Questions about the matrix below.
1) What is the last entry, reading row by row?
2) What is the 2nd largest entry?
3) What is the first entry, reading row by row?
4) What is the entry directly below the smallest entry?
5) What is the entry directly above 142?
6) What is the smallest entry in the first column?
7) What is the 3rd entry on the main diagonal?
8) What is the top-right entry?
[[132 129 103 143 135 134]
 [128 128 143 136 127 104]
 [129 130 117 145 137 112]
 [126 128 148 128 127 107]
 [133 127 110 142 129 133]]
1) 133
2) 145
3) 132
4) 143
5) 128
6) 126
7) 117
8) 134

Read these off the grid that follows.
1) Which number is the first entry in the row that holds the smallest entry?
2) Which number is the fourth entry, reading row by row?
3) Which number is the entry in the top-right corner?
4) Which number is the entry at the centre?
5) Which number is the entry in the bottom-left corner?
6) Which number is the bottom-right entry?
7) Which number is the entry directly below 131?
array([[104, 149, 135, 123, 149],
       [133, 110, 126, 121, 105],
       [131, 129, 132, 127, 136],
       [132, 116, 129, 122, 116],
       [110, 146, 139, 120, 154]])
1) 104
2) 123
3) 149
4) 132
5) 110
6) 154
7) 132

grid =
[[137 129 141 118 127 120 119 135 131 137]
 [125 121 129 112 142 107 133 144 145 127]
 [138 132 146 122 131 123 118 132 135 137]
 [141 128 139 120 128 122 120 133 133 137]
 [140 127 144 118 128 121 120 131 133 137]
 [140 131 141 120 128 124 121 135 133 139]
 [126 134 122 140 121 140 129 117 118 124]
 [125 130 119 141 122 140 126 120 117 123]
 [139 132 139 118 130 121 120 133 131 141]
 [140 131 147 121 132 122 121 132 128 133]
 [125 131 122 139 123 141 127 117 118 124]
 [126 132 122 140 119 143 128 117 116 120]
 [137 131 138 127 120 131 117 125 121 136]]
Counting starts at 1.
The entry just right of the largest entry: 121
The top entry of the column that holds the largest entry is 141
The entry in the top-right corner: 137
Find the entry at row 1, column 1.
Answer: 137
Find the entry just left of the smallest entry.
Answer: 142
The entry at row 1, column 2 -> 129
Find the entry in the bottom-right corner.
Answer: 136
The entry at row 3, column 3 -> 146
Find the entry in row 2 and column 1.
Answer: 125
The entry in row 3 and column 1 is 138
Find the entry directly below the largest entry.
Answer: 122
Find the minimum.
Answer: 107
The entry in the bottom-left corner -> 137
Find the entry directly above 145.
Answer: 131
Find the entry in row 2 and column 2.
Answer: 121
Find the bottom entry of the column that holds the smallest entry.
Answer: 131
The largest entry -> 147
The entry directly above the smallest entry is 120

a =
[[127 101 151 122 132 131]
 [118 136 109 155 144 121]
 [115 131 129 142 134 111]
 [111 136 139 140 149 134]
 [119 126 145 150 145 137]]
Counting starts at 1.
Read off the entry just left of the smallest entry.
Answer: 127
Read off the entry just left of the largest entry.
Answer: 109
Read off the entry at row 1, column 2.
Answer: 101
Read off the entry in row 1 and column 3.
Answer: 151
Read off the entry just right of 122.
Answer: 132
Read off the entry in row 2 and column 1.
Answer: 118
The top entry of the column that holds the largest entry is 122
Read off the entry directly below 139.
Answer: 145
The bottom-right entry -> 137
The entry just left of 126 -> 119
Read off the entry directly below 132.
Answer: 144

arr =
[[123 131 128 126 127 129]
 [129 137 142 134 144 135]
 [144 129 146 130 128 115]
 [130 128 129 130 130 126]
 [144 125 150 131 135 112]
 [146 130 145 130 133 114]
 [145 126 149 133 134 114]
 [135 120 148 140 132 116]
 [124 129 131 131 133 130]
 [138 123 151 138 136 114]
 [135 120 147 139 137 116]
 [128 131 133 132 133 134]
 [128 141 142 134 149 136]
 [129 127 128 129 131 131]
 [128 127 130 126 127 127]
 [130 126 129 127 126 127]]
Rows and columns are numbered from 1.
The entry directly above 125 -> 128
Read off the maximum.
151
Read off the bottom-left entry.
130
Read off the entry in row 3 and column 1.
144
The entry in row 3 and column 3: 146
Read off the entry in the bottom-right corner.
127
The top-left entry -> 123
The entry at row 1, column 3 -> 128
The entry directly above the largest entry: 131
The top entry of the column that holds the smallest entry is 129
The entry in row 2 and column 1: 129
Read off the entry directly above the smallest entry.
126
Read off the entry just left of the smallest entry.
135
Read off the smallest entry.
112
Read off the entry in row 3 and column 2.
129

Read these off the row that follows.
1) Find the 2nd entry from the left.
2) Find the entry just left of 144.
3) Find the fifth entry from the end.
4) Find the entry just right of 123.
[139 122 113 113 131 123 119 124 111 149 148 144]
1) 122
2) 148
3) 124
4) 119
